A small network was trained on invented records. Each row is its activation on one of them, seen along a few directions.
Records have a field called Kevaf. Each example row is followed by its value.
The largest differences between rows may come from other fields.
(in the rows, 500 means zero)
Random noise pushes rows far along 13 fixed directions. That doesn't count. These rows show it; they differ only by the noise:
[342 702 368 462 598 514 398 721 682 615 551 416 496 540 426 455 538 534
 576 751 626 606 253 702 616 244 702 480 299 658 637]
[442 457 433 478 377 491 648 468 542 539 517 532 552 510 403 561 714 674
 600 662 405 520 441 522 476 564 380 468 689 354 507]
[596 571 567 630 394 732 544 491 398 467 417 438 432 462 491 502 575 510
 425 474 297 449 418 366 437 328 275 528 465 427 508]
[439 303 510 274 454 397 299 442 559 322 459 682 681 610 489 607 454 411
 377 762 488 397 478 562 302 644 607 399 463 602 561]
[545 585 688 413 372 552 378 477 349 380 498 546 528 248 481 546 650 491
 420 534 435 365 324 551 540 349 579 190 493 196 740]
[682 289 416 505 553 398 597 439 572 541 503 691 677 711 432 417 332 406
 268 308 485 579 647 372 253 636 399 749 427 654 340]
[555 418 658 337 399 545 467 595 432 493 433 420 728 618 473 492 668 415
 542 570 526 353 608 343 484 540 626 461 543 300 357]
[573 362 221 639 602 775 323 494 505 466 508 321 300 780 491 413 439 398
 457 606 574 746 554 333 544 510 374 730 290 810 502]
[453 473 281 599 513 669 613 420 548 593 601 246 455 545 429 443 586 789
 610 520 328 583 493 364 642 583 319 651 666 396 530]
[420 529 499 454 520 584 304 439 499 397 506 588 433 506 510 557 581 445
 586 606 448 376 495 465 635 614 574 474 648 343 605]
[557 445 524 495 584 542 585 327 468 404 545 475 628 395 438 677 428 575
 441 626 297 457 529 488 509 543 426 352 534 407 560]
[752 533 583 599 658 562 498 538 516 519 531 649 549 551 476 458 420 330
 489 315 558 581 528 486 551 522 653 518 434 468 376]
[540 540 753 358 380 278 605 568 437 562 531 771 660 486 489 599 614 420
 539 508 516 270 567 498 445 552 616 535 641 204 488]
[792 450 528 584 464 513 846 549 444 684 638 532 628 528 329 548 590 576
 550 533 544 692 499 504 489 417 413 503 366 418 414]
[659 389 542 576 597 488 561 408 321 417 494 538 415 531 503 647 615 266
 538 540 635 624 785 391 622 632 486 434 615 346 442]

[569 605 508 560 493 571 636 589 575 582 464 488 572 443 399 413 643 544
 600 438 550 641 392 594 544 375 537 319 476 440 364] : l8
[534 648 669 566 727 334 641 552 708 530 547 610 674 537 653 498 189 540
 558 346 361 431 513 608 441 637 734 581 603 564 264] : l5
[535 827 508 668 643 725 549 480 584 645 574 776 384 437 374 577 380 457
 636 428 304 315 402 480 716 341 378 707 414 460 535] : l3
[504 591 428 734 446 641 650 516 551 585 623 455 216 612 596 488 584 705
 871 596 457 650 453 521 632 652 390 662 664 504 413] : l1
[553 520 576 441 314 589 492 654 489 578 419 600 548 592 427 361 732 402
 578 449 581 460 439 431 479 416 522 505 457 384 378] : l4
[334 714 514 399 571 371 428 644 599 606 466 529 584 556 528 315 454 360
 419 360 569 360 562 415 546 347 623 664 430 470 496] : l2
[550 581 670 498 494 429 542 558 540 525 403 717 595 483 517 486 474 394
 480 296 463 353 508 514 404 503 566 536 584 437 338] : l6
[560 429 465 294 468 571 457 494 602 550 518 423 887 473 324 259 581 612
 402 315 453 450 417 404 510 492 635 325 454 301 453] : l7

Which value of Kevaf does each new row have?
[525 526 418 506 712 458 671 386 464 546 609 551 538 390 319 774 444 424
 538 760 561 588 624 588 689 401 435 358 343 533 601] : l3
[637 421 381 530 408 815 512 418 610 479 511 599 619 643 343 405 486 596
 489 578 303 553 350 409 393 490 281 484 288 621 399] : l2
[529 687 591 657 658 745 455 528 615 466 542 326 458 451 616 508 319 663
 710 483 287 455 333 576 643 524 652 453 538 541 403] : l8
[409 629 638 426 566 494 344 587 506 428 329 332 641 488 610 406 451 377
 304 373 423 300 545 374 443 358 639 496 526 437 461] : l6
[669 414 428 541 615 565 427 495 722 466 519 626 644 574 465 338 294 549
 450 316 504 681 322 654 372 611 662 407 368 744 335] : l8
[491 328 572 329 389 343 448 311 457 386 580 686 621 455 529 581 358 572
 383 519 380 303 543 489 338 715 462 485 544 443 622] : l8
[736 518 643 542 504 554 675 503 429 589 633 560 599 459 417 565 591 550
 652 463 485 504 520 479 631 558 577 441 561 220 439] : l6
[202 687 400 557 378 319 454 411 495 432 402 656 201 343 613 399 589 480
 356 377 457 459 471 520 425 401 256 561 681 444 735] : l1
